These are the activations of a small network on made-up records, seen along a few directions, one row for each record.
Each row is followed by the record's values for the fields Y, B, H, U, D.
Not every record has every field; a missing one is left out.
The largest differences between rows may come from other fields.
Strong random noise was added to every row along 5 fixed directions; ignore it. To show where, here is one row again and again, with new noise each time:
[  21  -75  135 -113  -74   75 -117 -113  -61  155 -156  -75  -27   38
 -179 -162  -54 -272  -93  134   41  162   70   84  160  -31 -174]
[ 139  -52   26   22  226 -139 -103   75  -54  -86  133  139  134 -342
  -74   59 -266   88  -94 -274 -143 -267   35    0 -182  -42 -116]
[-387 -195  357  116    5  -90   43  209 -166  -39  344   81 -129 -231
   53 -125  149  345   98 -457  424 -712  237 -138 -717 -385   82]
[ 249  210 -179   59   98   16  -73   12   81 -236 -105   61  -26 -231
   63  195 -603 -126 -171 -108 -521  186  -98   96  460  179  -13]
[  46  -60   88   15  212   84  -23  -61  -12  -73 -156  -45  113 -221
  -36  -32   59  -33   96 -147 -101  127   57   -8  105  -68   22]
[-353 -137  314   49 -305 -133    3  179 -127   90  325   96 -260   45
  -54 -191  -91  193  -92 -171  432 -634  128   18 -521 -192  -36]
[-344 -238  298  198 -416 -244  299  119  176    7  124  161   -7  338
 -183 -329  283  670  219   18  509 -461 -294  277 -315  310  279]

[  42 -249   75  -62  154 -245 -182   36 -145  171  121   78  278 -266
 -207  -62   54  -23 -252 -148  172 -329  186  -20 -364  -67 -193]  {Y: y3, B: b1, H: h1, U: u2, D: d2}
[  12 -126  -35   42 -119 -148  177  -33   19  -99   16   -7   35    5
  253 -216  -58  -45   82 -118  261  -34 -109   90  -31  140   -9]  {Y: y1, B: b1, H: h1, U: u2, D: d1}
[ 247 -248  -63  -51   21  -40  235 -388  363   18 -392 -238  272  522
 -239 -282  282  -61  305  481  140  561 -251  238  313  198 -148]  {B: b1, H: h1, U: u3, D: d1}
[ 408 -441   40 -300  823  224 -152 -321 -179  273 -419 -187  430 -136
 -153 -110  769 -468  266    2   65  378  228 -178 -138 -421 -544]  {Y: y2, B: b2, H: h1, U: u3, D: d1}
[-104  291 -178  298  -52   93  390  124   94 -401 -174  149 -129   51
  447  300 -147  167  149  -96 -386  248 -280  133  592  304  359]  {Y: y2, B: b2, H: h2, U: u2, D: d1}
[ -46 -104  114  134  441  119  167  -25  136 -207 -145  101  207 -291
  115  159  490  400  311 -191 -157  225  -59 -224  -42    8  325]  {Y: y1, B: b1, H: h1, U: u2, D: d2}
[  98 -302   99 -331  299  166  -25 -181 -174  203 -220 -246  255   58
 -148 -284  648 -384  202   11  290  231  128 -134 -195 -287 -584]  {Y: y2, B: b1, H: h1, U: u3, D: d2}
[-407   88  209  -17 -502  110  -74   76   10  191  110   61 -411  228
 -158   -2    3  -23 -240  159  164  -75   47   63  -29   82  288]  {Y: y4, B: b2, H: h1, U: u2, D: d2}
[  75  118  -68 -170 -174  -25  -48   66  -33   46  -16  -11 -196  146
   64   26 -260 -252 -204   77 -123  -54   40  -13   53  -43 -322]  {B: b2, H: h1, U: u3, D: d2}
[-418  102  166  106 -329  172  184   46  243   99   34  -77 -115  340
 -198 -140  201  183  132  332  195   90 -177  100   88  244  597]  {Y: y4, B: b1, H: h2, U: u3, D: d2}
[-210   95   27  128 -756  -79   85   94  -14  213  177  160 -437  559
  -57 -227 -249   72 -245  290  295 -220 -246  276   70  275  -51]  {Y: y2, B: b2, H: h2, U: u2, D: d1}
[   3  -13 -163  -15  -86   24  210  268 -194 -109  -61  121 -245 -189
  451   29 -273 -229  -94 -177 -134   90  -92  216  320  278 -143]  {Y: y2, B: b1, H: h1, U: u2, D: d1}
[ 205  -22 -227   41 -486 -301  183  102  193 -124   68  189 -124  334
   65  -34 -367   17   -8  169   13 -101 -446  278  212  472 -219]  {Y: y1, B: b2, H: h2, U: u3, D: d1}
[ 507  134 -309  -87  297 -135 -117 -170  286   64 -121   55  482  -56
 -321  200 -169   90   57  230 -462  206 -324  103  157  457 -179]  {Y: y4, B: b2, H: h1, U: u3, D: d2}
[-305  -71  267 -256 -307  266 -107    1 -222  297   59 -163 -470  249
   66 -171  350 -394   68  217  398   24  248  -40  -90 -415 -226]  {B: b2, H: h2, U: u3, D: d1}
[-458  175  253  248 -527   72  -37  287 -247  101  134  -46 -509  -36
  268  -84 -180 -156 -201 -156  205 -213  294   19  -52 -261  305]  {B: b2, H: h2, U: u2, D: d1}
[ 399  158 -292   89   63 -263 -121 -155  385 -123  159   14  193  268
 -197  132 -598  104  -30  156 -273  -35 -216  174   38  277  -29]  {B: b2, H: h1, U: u3, D: d1}
[ 324 -217 -166 -201  311  -31   24  -41  -75   96  -34  130  179   -8
   -3   43  255  -98  230   72  -48   46 -130   63    4   63 -540]  {Y: y2, B: b2, H: h2, U: u3, D: d1}
[ -16   61  -39  156  269   73  203   72  204 -285 -154  -44  147 -105
  217  126  354  405  422 -266 -258   90 -119  -70    8   72  318]  {B: b2, H: h1, U: u3, D: d2}
[  80   91 -103  -51  476   41 -215  -24  -81  -13   19   15  184 -522
  -45  259 -222 -137  -81 -267 -324   48  287 -208  -10 -154   -7]  {Y: y3, B: b1, H: h1, U: u2, D: d2}
[ 215 -181  -31    8  538   40 -123 -201 -133  205 -228   10  526 -339
 -189  -78  443  -93  214 -146  -59  268  102 -124  -75 -188 -135]  {Y: y2, B: b2, H: h2, U: u2, D: d1}
[ -94   74   30  155 -420   -3  254 -149  191    6 -231 -106 -137  453
    6 -128  -59  -62   23  353   80  178 -295  309  492  470   12]  {Y: y3, B: b2, H: h1, U: u2, D: d2}
[ 363   37 -259   13  220  -67   91 -164  200   13 -230  151  410  -41
 -209  153  -68   16   -7  219 -445  593 -340  179  516  405   18]  {Y: y3, B: b1, H: h2, U: u2, D: d1}
[ -32   30 -152  -72 -392   16   48  -66   43  202 -195 -194 -128  412
  -28 -253 -282 -200 -188  316   94  206  -48  122  363  288 -105]  {Y: y2, B: b1, H: h1, U: u3, D: d2}
[-283  324  -80  -93  -51  308  -21   28  200  -69   61   31 -423  176
   36  264  216  262  128   62 -267  131 -100 -219   20   14  411]  {Y: y4, B: b1, H: h1, U: u3, D: d2}
[-159  170    1  302  390  151  100  176  167 -345 -193 -117  231 -412
  118   96  289  239  316 -273 -209  242  -62 -166  203   -7  609]  {Y: y4, B: b1, H: h2, U: u3, D: d2}
[ 545 -344   24 -145  699 -382 -276   13 -236  160  128  244  666 -681
 -385   25   15   42 -122 -357 -132 -336  116  -46 -516    0 -482]  {B: b2, H: h1, U: u2, D: d2}
[ 149  242 -122  -45 -308 -124  -98   38  306  164  166   37 -111  397
 -184   16 -436   80 -236  385 -195   95 -133  127  123  325  -94]  {B: b1, H: h1, U: u3, D: d2}
[ -82   17  108   67 -130   56   74  114 -259   12   -9   89 -186 -124
  145    0  -77 -178 -138 -122  -93    9   52   81   52  -91   71]  {B: b2, H: h2, U: u2, D: d1}
[ 374  -58 -166   24 -190 -380  -18 -164  242   31  -38  198  345  174
 -404 -110 -342  209 -262  359 -164  -25 -336  394  242  645 -115]  {B: b2, H: h1, U: u2, D: d2}
[  87 -142  254 -218  155   34 -231 -107 -308  411  -88   17  185 -168
 -316 -135  223 -291 -110  233  223  293  182 -124 -140 -230 -307]  {Y: y1, B: b1, H: h2, U: u2, D: d1}
[-196   66  108  190 -430   64  140   18  252  110 -353  148   80  360
 -188 -105  526  347  205  386   95  522 -378  285  447  610  703]  {Y: y1, B: b2, H: h2, U: u2, D: d1}
[-429  251   -7  197 -449   25  208  371   69 -260  357   93 -498  144
  326  196 -311  510  -78 -240   91 -603  -70    2 -255   28  326]  {Y: y3, B: b2, H: h1, U: u3, D: d2}
[  11    0    0  162 -344 -187  -84  166 -123   36   18  -24 -173  -73
  101  -29 -537 -183 -466 -121   28 -231   76  167  157  143  -76]  {Y: y3, B: b2, H: h1, U: u2, D: d2}
[ 345  173 -299    1  196   49  -60  155  131 -148  -71   87   91 -111
  166  270 -392 -117 -122 -116 -537  132 -128   73  277  201 -242]  {Y: y2, B: b2, H: h1, U: u3, D: d2}
[ 140  175  -39  344  525  311   79 -212   94 -457 -344 -324  325 -521
  348  175 -104   43  222 -348 -388  565  184 -250  365 -172  399]  {Y: y1, B: b1, H: h1, U: u2, D: d2}
[  96   68  -80 -267  408  336 -182 -233  -10   29   47 -190   72 -107
  -79  119  215 -269  117 -100 -116  148  251 -351 -216 -454 -262]  {Y: y3, B: b2, H: h1, U: u3, D: d2}
[ 139   32    7 -108   24  125   21 -121   -9  -26  -86 -220  -25   77
   87  -86   -6 -267   24   10  -59   81   72  -32   33 -159 -257]  {B: b2, H: h1, U: u3, D: d2}
[ 343 -271  -47   -4   77 -255  234 -203  213  -37 -315   72  465  202
 -291 -244  272  154  158  184  -35  241 -536  349  290  549 -194]  {B: b2, H: h1, U: u2, D: d2}
[  92 -209  -39  237    8 -145  341  -42  333 -186  -22  -65  479  175
  -80 -221  361  581  451 -106  271 -182 -326  180 -206  311   78]  {Y: y2, B: b2, H: h1, U: u3, D: d2}
[ -38 -141    0 -140 -157 -479  -87  271   83  382  273  523  177   54
 -415   41  176  471 -187  270   86 -289 -450  273 -373  476  -14]  {Y: y4, B: b2, H: h2, U: u3, D: d1}
[  12   59 -128   61  -88  -11  -92  172 -139  -94 -145   49 -136 -360
  355   -1 -258 -347 -218 -124 -174  198   59   42  242   68  -32]  {Y: y1, B: b1, H: h1, U: u2, D: d1}
[ 427  -48 -277  182  430 -102  185  -69  241 -331 -208  126  430 -251
   62  119 -107  217  159 -277 -465  195 -351  140  370  399   28]  {Y: y2, B: b2, H: h1, U: u2, D: d2}

Which values does each new row have?
[  19  -49    6  139   10  120  248   93  -44 -250 -257 -217    2  -86
  177 -205   47 -233   75  -51  -76  256  -39   38  394   68   99]  {B: b1, H: h2, U: u3, D: d2}
[  47  -59 -148 -118  378  -48  340   44  243 -153  -60  297  148   23
  121  305  557  356  367   81 -257  258 -388  -17  157  187   -7]  {Y: y3, B: b1, H: h2, U: u3, D: d1}
[ 249 -339  134 -164  293  -20  -67 -327   79  311 -500  -13  656   30
 -557 -262  697  -31  231  356   14  560  -93  179  233  318  -43]  {B: b2, H: h1, U: u2, D: d2}
[ 296 -326  150 -216  280 -119 -446 -108 -369  545 -217   97  587 -367
 -595 -218  408 -274 -201  201   80  257  216   90 -168  -76 -312]  {B: b2, H: h2, U: u2, D: d1}
[-363   15  148   54 -448   40  163  120 -315  136  216  -18 -538  171
  216 -174 -266 -129 -143 -130  441 -469  221  -82 -208 -394 -127]  {Y: y2, B: b2, H: h2, U: u2, D: d1}
[-102 -224  258   33 -128  -64   79  -32 -234  187 -212  -21  190  -29
 -175 -324  553  -19  134  117  347  126   19  173  -47   48  -67]  {B: b2, H: h2, U: u2, D: d1}
[   7  109 -148  257 -294 -172  181   -6  289 -302  144  -56 -245  363
  107   11 -451  265   53   66   45 -291 -188  211  -35  173  135]  {B: b2, H: h1, U: u3, D: d1}
[ -86   43  101  -43 -252   53  -91   86 -263  267 -284   49  -99  -72
 -142 -107   58 -232 -167  177    3  327   96  132  300   77   48]  {B: b2, H: h2, U: u2, D: d1}
[ -32  281 -251  279    9  -93  119   49  238 -289  -96   48   31  -94
  103   40 -401  265  -45  -74 -262  102  -66  116  174  263  540]  {B: b1, H: h1, U: u2, D: d1}
[ 203 -203   43 -106  139 -179  -41   33  -46  108  -12   36  334   41
 -390 -267  171  -76  -14  219   73   43 -154   85  -69  227 -253]  {B: b1, H: h2, U: u3, D: d2}
[-287  274   44  111 -457 -246   71  248  211  -16  285  313 -320  253
 -103  158 -342  408 -223   13   31 -352 -316  146  -53  398  333]  {Y: y4, B: b2, H: h1, U: u2, D: d2}
[  54   10   -1 -298 -424  -73 -100  124 -258  212   65   41 -484  239
  222   24 -458 -672 -303  195  127  -72   40   12  156 -130 -573]  {Y: y1, B: b2, H: h2, U: u3, D: d1}
[-212 -173   70  -96  179 -109  114  259 -271   83  287  274 -169 -210
  230  -33  284  285    6 -268  300 -493   84  -80 -509  -99  -71]  {Y: y2, B: b1, H: h1, U: u2, D: d1}
[  92  -21 -134  -71 -281 -158  282  185   41 -157   51  241 -285  257
  213   81 -112   16    0   95 -114  -96 -378  268  235  298 -179]  {B: b2, H: h2, U: u3, D: d1}
[ 494 -214 -253  -58  733 -197   52   50   30 -206  -62  172  724 -492
  -28  213  111  293  145 -420 -346 -118 -174  -15 -263  100 -333]  {Y: y2, B: b2, H: h1, U: u3, D: d2}
[ 230 -131 -148  -60 -189 -226  218   -1  227  -15 -136  192  146  367
  -93  -57  195  212  190  329  -41  191 -511  397  371  545  -38]  {B: b2, H: h2, U: u3, D: d1}
[-210  220   34   47 -493 -249  -89  103  120  106  288  198 -324  244
 -233   87 -390  208 -370  157   80 -320 -178  122  -79  341  141]  {Y: y4, B: b2, H: h1, U: u2, D: d2}
[ 131  -17  -44   39  111  141  -55 -310  188   -8 -257 -276  123  160
  -56 -111  199 -133  216  190  158  246  130 -110   59 -172   58]  {Y: y1, B: b2, H: h1, U: u3, D: d1}
[-417  121   85  213 -337   98  341  218  -22 -112 -148  124 -307   61
  170   25  276  407  149 -117  126   71 -212   84  245  134  562]  {Y: y3, B: b2, H: h2, U: u2, D: d1}
[  17 -394  195  -39   55 -192  280 -129   93   57   85  -94  380  298
 -158 -298  635  406  423  -29  464 -316  -78   34 -546   44  -86]  {B: b2, H: h1, U: u3, D: d2}
[ -42 -137  194   71 -267  -69   64 -109 -120  208  -52   28  112  101
 -133 -240  158   45    7  176  346  -34  -41  109  -89   94   77]  {Y: y1, B: b2, H: h2, U: u2, D: d1}
